Each row below holds a small network's activations on one input, seen along a few directions.
Each table varies a few parts of the input and shows all the possible inputs, shuffled.
A made-up example of a description, with smaller parts first: ring(5) and (point or line(11) or (values(3) and line(6))).
Shared parts are said once, and a part with two or three values counts as separate values.

Other details of the inputs vary at random and push rows far along two fixed directions, the same in every table; ignore that.

Rows:
R1: [ -3   9   8  -7 -11   5  -9  -5  -5   5 -23  -6 -13 -11  10]
R2: [  8 -17 -12  14 -16 -12  -5  -2   4  -6 -22   7   8 -15   0]
R3: [-26 -10  23  43  18   9  24  25  -6  30  -2   8  -6 -16 -12]
R4: [  8  -6  -7   2 -15  -1  13  14  11 -18 -17  -1   9   2  20]
R5: [ 13  17  -7 -34   4 -17 -22 -44   9 -13  32   7  17   3 -11]
R6: [-19 -14  19  47  10  13  23  26  -2   6  13  12 -26   9 -19]
R7: [ -1   3 -13 -18  -5  19  -1  12  -6 -15 -14 -21  -9  -1  12]
R8: [  2   3  -3 -13  -6  17  -3  14   1  -3 -22 -20   3  -2  21]
R9: [ 22  26  -8 -49   9 -13 -17 -27  -6  -2  25  -9  14  19   4]
R10: [  1  -1  19  18  32 -10   4 -10   2   8  54  15  14  15 -24]
R11: [ -1  10  26   5  41   0  -6  -8  -8  34  43  -2  18  -1 -13]
R12: [-15 -33   4  52  14  12  11  28  -4  10  11   6 -12   1 -26]
R13: [ -1  -9  -4  12  39  -1  -6  -9   0  18  56   2  15  11 -27]
R14: [  2  -4   3   9 -17 -11   3  -6   6 -10 -20  14  -2 -17   1]
R15: [  4  -4  -4  -2 -22  -4   3   8   5 -19 -11   8 -14  15   3]
R16: [ 12   4  15  12  32 -16  20   6   3  21  47  14  20  27  -2]
R17: [ 21  10  -8 -23   6 -30 -21 -37   4   9  13   2  49  -4   4]
R18: [ -2   1  -5  -5 -12   3  13  12   7  -5 -25  -9  14  -2  23]
R19: [  3  -8  -8  -2 -18   8   6  12   9 -29  -9  -2  -1  13  10]
R20: [ 19  17 -18 -41   6  -4 -11 -25  14 -21  34  -6  27  22   9]
R21: [ -8   4  -8  -5 -16   5  -3  -7   5 -14  -8   4 -23  -2  -4]
R22: [-26  -9  15  30  25  24  12  24 -17  21   9  -6 -28 -15 -24]
R23: [ -6   8  -2 -12  -9   8  -6  -7 -11  -5 -15  -8 -24  -9   0]
R24: [ -6   8   7   1 -15  -8   7  -6   1   4 -26   5  -1 -10  11]
R25: [ -1   5   0  -7 -16  -8  10   7   2   5 -27   2   0   1  16]
R26: [  0  -9  -6  -1  -7   4 -22  -1  -7   9 -25 -11   2 -20   2]
R27: [ -4  -1 -14 -13 -16   6   1   4   4 -13  -9   2 -22   9   2]
R28: [  4   1   3   8 -19 -11   8  -4   5 -10 -19  13  -7  -6   8]
R29: [  2   6   2 -14 -10   5  -6   8  -4   6 -24  -9 -11   1  15]
R30: [ -2  -9 -17  -7  -6   6 -20  -3 -13  -2 -17 -13  -9 -19  -8]
Each input here is: line(5) and ring(6).
Changing only the ring(6) part turns R17 into R12. The same change can be made to R18. Which row results? -> R19
Change only the ring(6) part in R5. List by row number the other rows that result. -> R3, R10, R11, R14, R22

Rows:
R31: [ 1 -1 -1  2 -2  0  4  3  3 -4 -1  1  2  1  3]
R32: [-1 -1 -3 -1  0  1 -3 -1 -3  1 -1 -1 -4 -3 -3]
R33: [ 25  20  -6 -38   0 -26 -16 -38   8 -11  24   5  30  13   7]
R34: [-1 -1 -1  0  0  2 -4  0 -3  2 -2 -2 -4 -2 -3]
R35: [ 1 -1  0  2 -2  0  3  3  3 -4 -1  1  1  1  3]
R36: [ 0 -1  0 -1  0  2 -4  0 -3  1 -3 -2 -3 -2 -2]
R37: [-2  0 -1 -1  1  4 -1  0 -2  2 -3 -4 -1 -5  0]
R38: [-2  2  1 -2  0  2 -1  0 -3  3 -4 -3 -3 -3  1]
R39: [ 2 -3  0  2 -3 -1  1  3  2 -4 -1  2  0  4  1]
R40: [ 1 -2 -2  1 -3 -2  3  3  2 -2 -2  2  2  4  2]
R41: [-1 -1 -2 -2  0  2 -3  1 -3  4 -4 -3 -1 -2  0]
R42: [-2  0  0 -1  1  4 -3  1 -2  1 -3 -4 -1 -5  0]
R43: [ 0 -1  0 -1  0  2 -3  2 -3  2 -3 -3 -3 -2 -1]
R44: [-2  0  0 -1  1  4 -4 -1 -2  0 -2 -3 -2 -4 -1]
R45: [-3  0 -1 -1  1  4 -3 -2 -2  0 -1 -3 -2 -4 -2]
R46: [-2  2  1 -3  0  1 -1  0 -2  4 -3 -2 -2 -3  1]
R47: [ -1  -3   1   4  -1  -2  -6  -5  -1   6  -5   2   0 -10  -3]
R48: [ 0 -2  0  2 -2  1  2  2  3 -5  0  1  1  2  1]
R49: [-3  0 -2 -1  1  3 -2 -1 -2  0 -1 -2 -3 -5 -3]
R50: [-1 -2 -1  2 -3  1  2  1  3 -5  0  2  0  1  1]
R51: [ 1  1  1  2 -3 -1  5  3  2 -2 -2  2  0  3  4]
R52: [ 1 -3 -2  3 -3 -1  2  2  2 -4 -1  2 -1  4  0]
R53: [-3  0 -1 -2  1  4 -2  1 -2  3 -3 -4  0 -4  0]
R54: [ 1 -3 -3  2 -3 -2  3  2  2 -4  0  3 -2  3  0]
R55: [ 0 -1 -2 -1  1  2 -2  1 -3  3 -3 -3 -2 -2  0]
R56: [-1 -1 -2  1 -2  0  4  3  3 -3 -2  1  3  2  3]
R57: [ -4   3  20  18  44   4  11   7  -7  30  49   0  11  13 -15]
R58: [-2  2  2 -2  0  2 -3 -1 -3  2 -3 -2 -4 -3 -1]
R59: [ 1  0  2  1 -3 -1  3  1  2 -3 -1  3 -1  3  2]
R60: [ 2 -2 -1  3 -3 -1  2  4  2 -3 -2  2  0  3  2]
R61: [-2  2  1 -2  0  2 -2 -2 -3  2 -2 -2 -4 -3 -2]
R62: [ 0 -3  2  6 -3 -6  1 -3  0  0 -4  5  4 -5 -2]
R63: [ 2 -2 -2  3 -2 -1  4  4  1 -2 -2  2  1  3  3]
R64: [-1  0  1  2 -3 -1  3  1  2 -3 -1  3 -2  3  1]
R65: [ 0  0  0  1 -3 -1  5  3  3 -1 -3  3  0  3  3]
R66: [-1 -2 -2  2 -2  0  3  1  3 -5  0  2 -1  1  0]
R67: [ 1  0  2  2 -3 -1  4  3  2 -3 -2  2 -1  3  3]
R68: [-3  2  0 -2  0  2 -1 -2 -3  2 -2 -1 -5 -4 -2]
Changing only one part turns R41 into R40. The same change can be made to R34. Which row results? -> R52
What do these inputs look like to the network? -> values(2) and (point or (values(3) and line(6)))
A walk changes only the line(6) part. It starts at R49 and steps to R45. List the rest of the walk in order. -> R44, R42, R37, R53
Change only the values(2) part in R48. List by row number the other rows that result. -> R44
Change only the values(2) part in R56. List by row number the other rows that result. -> R53

Rows:
R69: [  1   7  -5 -16 -39  -5   0  -2   3 -20 -46   3 -20  -8  17]
R70: [ 28  16 -13 -39  14 -21 -19 -33   7  -7  42  -2  39  22   3]
R71: [-51 -23  25  60  39  56  20  60 -31  52  -7 -22 -54 -25 -28]
R72: [ -6  -9 -15  -4 -36  10  -1   9   1 -27 -42  -1 -33  -8   6]
R73: [ 0  8 15  4 17  1 13 10 -1 15 18  0  5 15  4]
R74: [ 5 -2  6 11 17 -7  4 -2  4  9 21  3 24  3 -1]
R75: [ 26  23 -20 -61 -41 -19 -27 -40  13 -39 -28  -4  16  -1  28]
R76: [ 24  14 -25 -52 -42 -18 -28 -37   9 -42 -24   0   1   1  16]
R77: [ -7  -4  13  23  15  -4  12   2   3  10  20  13   2   2 -12]
R78: [ 1  9 11  1 16 -3  9 -3  2  4 26  6  4 11 -4]
R79: [-2  6 15  8 17  3 15 13 -2 16 17  0  3 14  4]
R80: [ -5  -6 -14  -9 -35  12  -2  11   3 -26 -44  -6 -22  -8  13]
R81: [ -2   1  17  19  13 -10  13   1   0  17  16  14   3   6  -7]
R82: [  0 -18 -20   2 -35   4  -8   9   4 -24 -47  -3 -12 -16   8]
R83: [ -8 -12 -18   0 -34  12   2  16   3 -21 -49  -6 -20 -13  12]
R84: [ 29  25   1 -37   7 -37 -19 -55  12  -8  41  14  43  13   1]
R85: [ 1  4  9  6 18 -2 13 10 -1 17 16  1 12 11  4]
R86: [ -6 -19 -15  11 -35   7  -1  14   3 -20 -51  -2 -14 -20   8]
R87: [ -2  -4   7  15  14  -7   5  -5   3   5  25  11   5   7 -15]
R88: [ 25  14   5 -20  12 -28  -9 -27   5   7  26   5  43  11   9]
R89: [-3  5 10  6 18  6 11  8  2  8 23 -2  5 11  0]
R90: [-2  1  5  8 19  3 12  7  2 10 21 -1 12  8  0]
R91: [ -5 -10   5  24  15   0   7   6   0   7  24  10  -5   7 -18]
R92: [ -6 -10  -1  16  21  11  10  20  -2  10  22  -3   0  11  -8]
R93: [-8  3 19 18 17  3 21 15 -4 17 16  6 -8 11 -4]
R94: [  3   8   3 -13  29  -1 -29 -24 -17  30  19 -15  19 -19 -12]
R95: [ -3  -8 -20  -8 -35   7  -3   8   4 -24 -45  -6 -13 -11  13]
R96: [ 30  22  -9 -45  13 -19 -21 -37   7 -11  45  -3  35  26   5]
R97: [ 27  24  -5 -40  13 -25 -14 -38  10  -4  38   0  46  17  10]
R98: [-3  0  6  6 18  8  8 10  0  5 25 -3  3 14 -4]
R99: [  0 -10   3  19  18  -1   6   7   1   9  20   1  16   4  -7]
R100: [-4  0 17 21 13 -9 13  3  0 17 16 14  2  6 -8]
R101: [ -6  -1   8  13  17   5  13   9  -2   5  25   3  -6  11 -10]
R102: [ 1  4  9  7 18 -2 13  9 -1 17 17  0 12 11  4]
R103: [-25  -6  10  19  35  28  -3  18 -23  42   7 -21 -17 -21 -19]
R104: [ -6 -16 -15   7 -39   3  -5   4   4 -24 -44   7 -28 -15  -1]
R105: [ -4  -5   8  18  14  -5   7  -2   2   6  24  11   3   6 -15]
R106: [ -5  -4 -12  -8 -37   6  -1   5   2 -28 -42   0 -27 -10   8]
R107: [  2  -8  -8   1 -37  -5  -1   6   3 -13 -55   1  -6 -17  19]
R108: [ -5 -14 -10   7 -35   4   0  11   5 -19 -53   0 -10 -22  13]
R109: [ -1   4  -9 -15 -38   0  -2  -4   5 -27 -42   2 -20 -11  14]
R110: [ -9   6  11   0  25   3 -21 -19 -18  32  19  -7  -4 -20 -24]
R111: [ 30   9 -10 -28  13 -25 -22 -34   7  -6  38   1  44  15   1]
R112: [ -1  -6 -19 -13 -35  11  -7   8   3 -28 -41  -7 -23  -5  12]
R113: [-50 -20  25  58  37  49  19  51 -31  50  -4 -15 -56 -27 -33]
What do these inputs look like to the network? -> ring(5) and (point or (values(2) and line(4)))
Changing only the ring(5) part turns R99 into R80. The same change can be made to R82. Which row results? -> R112
Changing only the ring(5) part turns R100 into R107. The same change can be made to R84. Which row results? -> R74
Change only the values(2) part in R99. List by row number the other rows that result. -> R86
Change only the values(2) part in R96. List by row number the other rows that result. -> R112
